These are the activations of a small neural network, seen along a few directions. Each row is one input.
In each table, some parts of the input vary, and every possible input appears once, in random order.
A made-up example of a description, with smaller parts first: one of 5 places around a ring, together with either a single point or one of 11 places along a line or (one of 3 separate values, together with one of 4 places along a line).
Shared parts are said once, and a part with two or three values counts as separate values.
In the rows, zero is written as 128.

Other details of the inputs shift rows strongly along two fixed directions, in all tables alike. That doesn't count.
To show where, the next rows are all for the same input, with only those details redrawn:
[156 111 130  80 113 123 122 157  76 160 167 150 134]
[150 124  76 156 166 128 140 165 162 130 117 161 141]
[101 115 129 104 121 100  88  38 114  88 127 152  99]
[106 119 112 124 137 105  97  55 135  88 116 155 106]
[148 108 142  67 102 118 113 134  63 155 171 148 127]
[147 126  70 166 173 127 140 159 174 122 110 162 139]

Table:
R1: [150 123 136 103 129 125 108 159 113 151 155 154 140]
R2: [149 144 159  71  77 133 136 139  77 154 158  89 102]
R3: [115 134 121 122 127 137 106  45 150  80 129 147 112]
R4: [135 132 161 122 134 124 157 198 101 149 146  98 152]
R5: [100 117 115 109 123 118  94  62 130  91 114 152 122]
R6: [149 153  76 196 163 121 147 196 199 138  91  98 149]
R7: [142 123 188  92  84 128 151 144  58 132 154  99 125]
R8: [151 137 151 133 125 126 137 199  91 148 142  97 150]
R9: [140 165  79 198 168 126 170 196 208 117  79 119 137]
R10: [ 76 133 127 142 127 126  88  53 135 109 108 152 124]
R11: [ 89 115 165 126 115 102  95  74 116  96 130  81 109]
R12: [ 93 134 124 132 120 153 109  41 128 102 118 147 107]
R13: [ 85 116 132 139 110 139 115  46 134 104 117 153 112]
R14: [133 158 125 150 140 122 154 160 156 115  93 115 132]
R15: [159  96 135  81 105 132 137 154  83 157 168 151 126]
R16: [156 127 147  95 106 165 137 137  81 177 170 140 137]
R17: [147 126  70 166 173 127 140 159 174 122 110 162 139]
R18: [155 135 154 110 106 135 172 190 113 147 128 110 132]
R19: [115 147 125 174 147 133 133  82 151  65  97  98 104]
R20: [117 155 136 160 143 134 142  87 141  70  95 104 108]
R21: [166 145 109 137 121 144 154 172 137 149 132  85 126]
R22: [ 89 118 131 128 129 110  93  23 113 106 111 151  95]
R23: [ 92 130 117 127 118 120  95  58 143  81 121 155 124]
R24: [113 111 133 129 125 119 108  54 154  83 126 157 100]
R25: [147 130 118  98 111 162 132 150 108 138 160 148 139]
R26: [143 118 105 147 136 141 145 136 170 118 133 156 144]
R27: [ 80 114 150 101 122 104  86  39 139  92 145 143 122]
R28: [109 127 157 133 102 107  97  69 104  89 122  87 106]
R29: [ 90 116 134 111 115 126  95  46 105 118 113 148 116]
R30: [ 88 149 165 124 115  99 115  46 118  66  96 107 104]
R31: [ 89 131 125 117 119 117  83  69 135  91 124 153 129]
R32: [ 97 158 129 147 132 101 115 103 161  93  88 110 108]
R33: [145 145  83 220 179 132 142 197 196 114  83 100 152]
R34: [124 138 122 167 134 137 122  86 148  78 103  88 102]
R35: [109 115 137 113 124 144 127 152 110 173 156 144 152]
R36: [159 120 151 135 112 138 164 191  97 141 148  98 139]
R37: [142 159 125 152 149 146 168 151 147 104  99 109 127]
R38: [114 103 131 103 134 140 127 151 106 177 143 143 149]
R39: [ 83 131 128 138 118 130 100  48 127 108 115 152 120]
R40: [123 118 107 150 172 122 124 143 185 121 130 155 138]
R41: [159 116 129 157 119 140 155 183 128 134 131  92 135]
R42: [166 129 130 128 109 125 135 184 107 161 141  85 141]
R43: [152 125  85 137 158 146 139 136 150 119 124 154 120]
R44: [155 104 158 101 104 148 139 148  85 180 167 150 126]
R45: [107 123 116 135 142 138 112  38 127 106 109 148  89]
R46: [134 139 100 174 162 143 133 157 167 155 114 155 161]
R47: [160 130 134 126 114 121 122 189 108 165 138  84 145]
R48: [151  95 133  73  96 145 135 159  86 156 160 149 142]
R49: [151 138  91 180 175 166 150 144 177 139 111 157 126]
R50: [168 114 135 128 100 134 150 181 114 158 143  85 133]
R51: [140  97 140  90  99 154 140 146  77 177 150 146 138]
R52: [134 140 134 156 137 131 173 153 151 105  99 114 131]
R53: [133 113 140  87 112 142 114 157  71 186 145 145 151]
R54: [122 110 143  76 107 133 119 165  96 161 180 144 156]
R55: [ 82 143 143 154 157 104 135  94 168  78  89 107 122]
R56: [143 150 142 148 141 125 148 192 115 133 118 107 152]
R57: [147 115 133  83 109 168 134 142  71 176 152 141 133]
R58: [ 81 134 156 104 106  91 106  73 133 111 126  91  97]
R59: [171 121 144  78 111 152 127 154  87 155 178 146 124]
R60: [147 149 156 115 125 125 150 198  98 149 127 107 152]
R61: [135 144 148  97  89 111 130 141 100 148 141  96 115]
R62: [127  97 138  66 117 130 118 164  92 164 167 142 153]
R63: [127 113 156 105 107 110 114 142 104 151 151  76 129]
R64: [155 151  72 197 158 125 159 190 198 134  95  98 145]
R65: [100 134 160 110  89 107 127  71 124  92 115 105  87]
R66: [144 115 123  75 110 154 121 126  92 136 151 144 128]
R67: [124 151  94 181 174 122 168 207 208 131  95 111 142]
R68: [ 77 108 128 134 152 109 102  51 138 119 115 147 106]
R69: [145 120 158  99 117 135 111 154  79 186 161 149 137]
R70: [125 140 109 166 135 130 119  75 167  84  94  85 100]
R71: [141 112 133  71 109 132 106 164  81 161 154 147 153]
R72: [162 118 147  84 109 129 119 160  87 160 175 151 137]
R73: [141 166  99 183 173 128 162 206 193 123  73 120 150]
R74: [ 95 149 152 109  98  93  95  73 122 108 113  97  98]
R75: [134 123  79 168 146 152 153 160 188 113 116 162 150]
R76: [131 140  74 200 177 119 158 190 222 134  96  93 148]
R77: [ 76 119 141 138 140 118 101  47 151 116 125 144 125]
R78: [151 112 134  78 118 120 110 165  77 165 163 149 139]
R79: [149 136  89 159 154 137 140 161 176 127 127 158 160]
R80: [145 133 100 176 166 143 141 156 164 151 115 160 140]
R81: [119 108 160 102 129 128 115 127 101 172 162 144 129]
R82: [ 91 134 148 121  91 101 117  41 142  84 107  99  79]
R83: [149 124 147  82 106 128 109 158  91 161 173 146 157]
R84: [144 151 164  88 102 139 148 139  92 129 131 102 111]
R85: [136 110 152 109  99 146 135 115  98 161 158 146 135]
R86: [ 86 131 137 173 157 105 122  93 162  76 102  97 120]
R87: [146 151  87 221 180 133 166 193 189 104  87 110 151]
R88: [134 137 158 103 127 121 156 200 118 158 135 103 144]
R89: [ 78 104 133 105 139  94  85  37 135  89 129 147 102]
R90: [133 125 148 108 107 137 121 117  91 164 156 145 143]
R91: [107 152 139 165 140 111 133  94 140  74  93 108 121]
R92: [150 169  76 192 170 149 179 190 209 112  82 114 124]
R93: [135 108 100 160 151 142 151 130 147 145 114 157 122]
R94: [145 120 147 106  81 119 138 133 104 145 147  85 116]
R95: [127 125  99 157 164 129 123 138 141 152 108 156 134]
- What is each input in this table made of? => one of 5 places along a line, together with either one of 9 places around a ring or (one of 2 separate values, together with one of 5 places around a ring)
- The inputs of R61 and R58 match in every part but the place on the line of 5. If R14 is changed in the same way as R61 into R58, which row does it become? => R88
- The inputs of R4 and R56 match in every part but the place on the line of 5. If R62 is changed in the same way as R4 into R56, which row does it become? => R71
- The inputs of R15 and R78 match in every part but the place on the line of 5. If R94 is changed in the same way as R15 into R78, which row does it become? => R6
- Which other rows does R29 become when the place on the line of 5 takes its other values? List them by row number. => R38, R51, R53, R57
- Which other rows does R81 become when the choice among 2 separate values takes its other values? List them by row number. => R40

Table:
R96: [127 135 126 147 140 127 136 151 146 137 122 112 136]
R97: [114 129 115 147 144 132 127 108 156 114 111 152 128]
R98: [122 135 121 160 140 126 134 108 146 104 102 119 118]
R99: [120 137 122 158 136 131 133 105 156 109 108 113 116]
R100: [115 137 122 144 142 111 126 118 157 101 107 119 122]
R101: [151 122 119 126 136 147 152 190 121 162 147 148 151]
R102: [103 108 171  71  81 107  77  39  71 117 155 132 101]
R103: [157 130 118 129 130 138 160 224 132 171 139 113 156]
R104: [137 118 107 143 144 133 133 143 145 133 131 142 142]
R105: [120 127 107 144 145 129 118 105 155 117 109 145 121]
R106: [127 140 118 147 138 123 136 112 155  96 107 120 114]
R107: [169 132 145 101 106 144 147 195  80 163 157 113 143]
R108: [102 121 159  76  95 117  91  49  81 119 144 136 105]
R109: [120 136 117 150 130 128 137 109 159 103 107 115 117]
R110: [154 129 114 123 133 146 149 187 121 168 142 147 151]
R111: [127 133 151 109 114 118 118 134  99 129 138 114 132]
R112: [143 110 160  58  84 128 109 134  48 171 183 130 126]
R113: [110 133 124 155 145 117 125 115 148 109 102 117 125]
R114: [115 120 115 145 148 130 124 106 155 108 120 145 128]
- What is each input in this table made of? => either one of 9 places around a ring or (one of 2 separate values, together with one of 5 places around a ring)
- Which other rows belong to the same alternative as R112? List them by row number. => R97, R101, R102, R104, R105, R108, R110, R114

Table:
R115: [163 142 120 127 128 146 151 195 117 152 136 127 148]
R116: [ 96 128 144 128 128 110 111  70 136  80 115 128 113]
R117: [127 140 104 163 141 126 121 113 161 101 104 120 121]
R118: [149 124 132 136 138 137 151 197 118 161 141 121 155]
R119: [134 132 102 157 151 119 138 152 166 121 108 122 126]
R120: [131 146 106 155 152 127 136 153 161 113 105 132 140]
R121: [145 109 151  74 107 135 114 134  75 172 180 156 133]
R122: [126 145 121 150 139 135 132 125 139 113 108 128 128]
R123: [124 118  98 152 158 139 118  99 168 115 113 165 128]
R124: [144 142  93 168 153 150 165 180 181 131 109 133 144]
R125: [169 122 137 108 112 139 151 197  88 183 156 111 136]
R126: [144 125  84 166 165 143 145 170 174 149 122 171 152]
R127: [129 119 160  82  82 128 116 113  84 144 161 109 116]
R128: [121 133 104 167 151 128 137 145 177 128 107 120 137]
R129: [138 103 139  69 103 140 113 138  66 167 169 153 139]
R130: [131 129 151 103 118 122 134 145  99 144 136 124 125]
R131: [151 129 126 131 138 132 153 196 119 168 133 120 144]
R132: [123 114 161 102 106 115 113 116  89 135 151 111 125]
R133: [126 132 134 117 128 118 132 130 126 121 123 127 120]
R134: [103 115 113 125 143 130  97  56 140 101 119 161 113]
R135: [128 115 175  70  81 120 112  91  64 122 165 113 113]
R136: [109 132 134 150 137 129 129  90 141  93 109 128 118]
R137: [170 117 139 109 110 142 148 201  90 168 166 114 145]
R138: [143 135  95 174 151 145 155 174 174 144 113 120 142]
R139: [121 134 116 160 146 132 139 113 161  92 106 131 125]
R140: [128 135 110 145 132 134 140 125 163 114 116 124 127]
R141: [116 132 129 144 134 124 130  97 135 116 108 119 111]
R142: [150 130  95 184 161 143 156 179 170 133 112 122 145]
R143: [141 116 168  68  80 120 117 120  58 150 165 107 108]
R144: [101 135 141 132 126 118 119  63 130  93 104 125  98]
R145: [110 136 119 159 138 134 133 104 160 116 105 121 124]
R146: [158 136 146 102 117 138 143 206  85 173 153 124 153]
R147: [ 95 125 144 114 109 109 100  67 133 101 126 114 107]
R148: [ 85 134 153 119 109 121 108  39 127  89 114 123  99]
R149: [109 125 157 116 121 118 119 103 110 111 130 125 123]
R150: [125 119 164 105 104 129 123 111  81 136 148 114 124]
R151: [133 146  99 180 158 139 141 145 165 121  97 125 138]
R152: [170 128 124 111 120 138 157 194 109 161 147 120 136]
R153: [143 133 108 138 138 133 150 181 158 141 128 125 147]
R154: [165 132 126 125 120 142 141 193 102 170 146 113 146]
R155: [103 138 124 149 142 125 131 112 164 109 104 129 127]
R156: [130 117  86 155 152 143 132 136 162 133 112 167 143]
R157: [160 112 109 125 135 153 141 183 124 173 145 163 154]
R158: [ 83 129 160  97 101 108  99  45 119  90 125 122 103]
R159: [131 127 168  68  78 119 103  91  61 126 159 112 113]
R160: [105 138 127 130 127 106 102  72 143  84 109 123 114]
R161: [124 124 120 149 140 119 126 131 150 110 121 120 129]
R162: [117 128 124 142 137 112 122 111 143 119 111 116 115]
R163: [ 97 125 153  97 106  96  98  45 114  88 122 118  94]
R164: [109 119 116 120 143 126 104  80 133 118 134 162 120]
R165: [101 137 141 131 127 113 103  81 123 107 112 119 120]
R166: [117 138 104 172 158 132 144 148 180 128 101 125 141]
R167: [108 121  93 144 154 128 116 101 156 117 118 166 131]
R168: [162 128 138 107 115 132 134 203  88 180 157 112 152]
R169: [120 139 106 159 146 116 116 119 164 101 104 121 126]
R170: [151 117 155  86 104 125 134 170  83 151 166 118 141]
R171: [126 123 175  65  82 119 117  92  62 130 154 117 103]
R172: [105 120 102 144 143 124 113  85 154 114 116 167 127]
- The inputs of R159 and R160 match in every part but one. If R141 is changed in the same way as R159 into R160, which row does it become? => R131
- The inputs of R130 and R144 match in every part but one. If R126 is changed in the same way as R130 into R144, which row does it become? => R157
- What is each input in this table made of? => one of 2 separate values, together with either one of 5 places around a ring or (one of 4 separate values, together with one of 6 places around a ring)
- Which other rows does R164 become when the choice among 2 separate values takes its other values? List them by row number. => R134
- Which other rows does R161 become when the choice among 4 separate values takes its other values? List them by row number. => R119, R147, R169
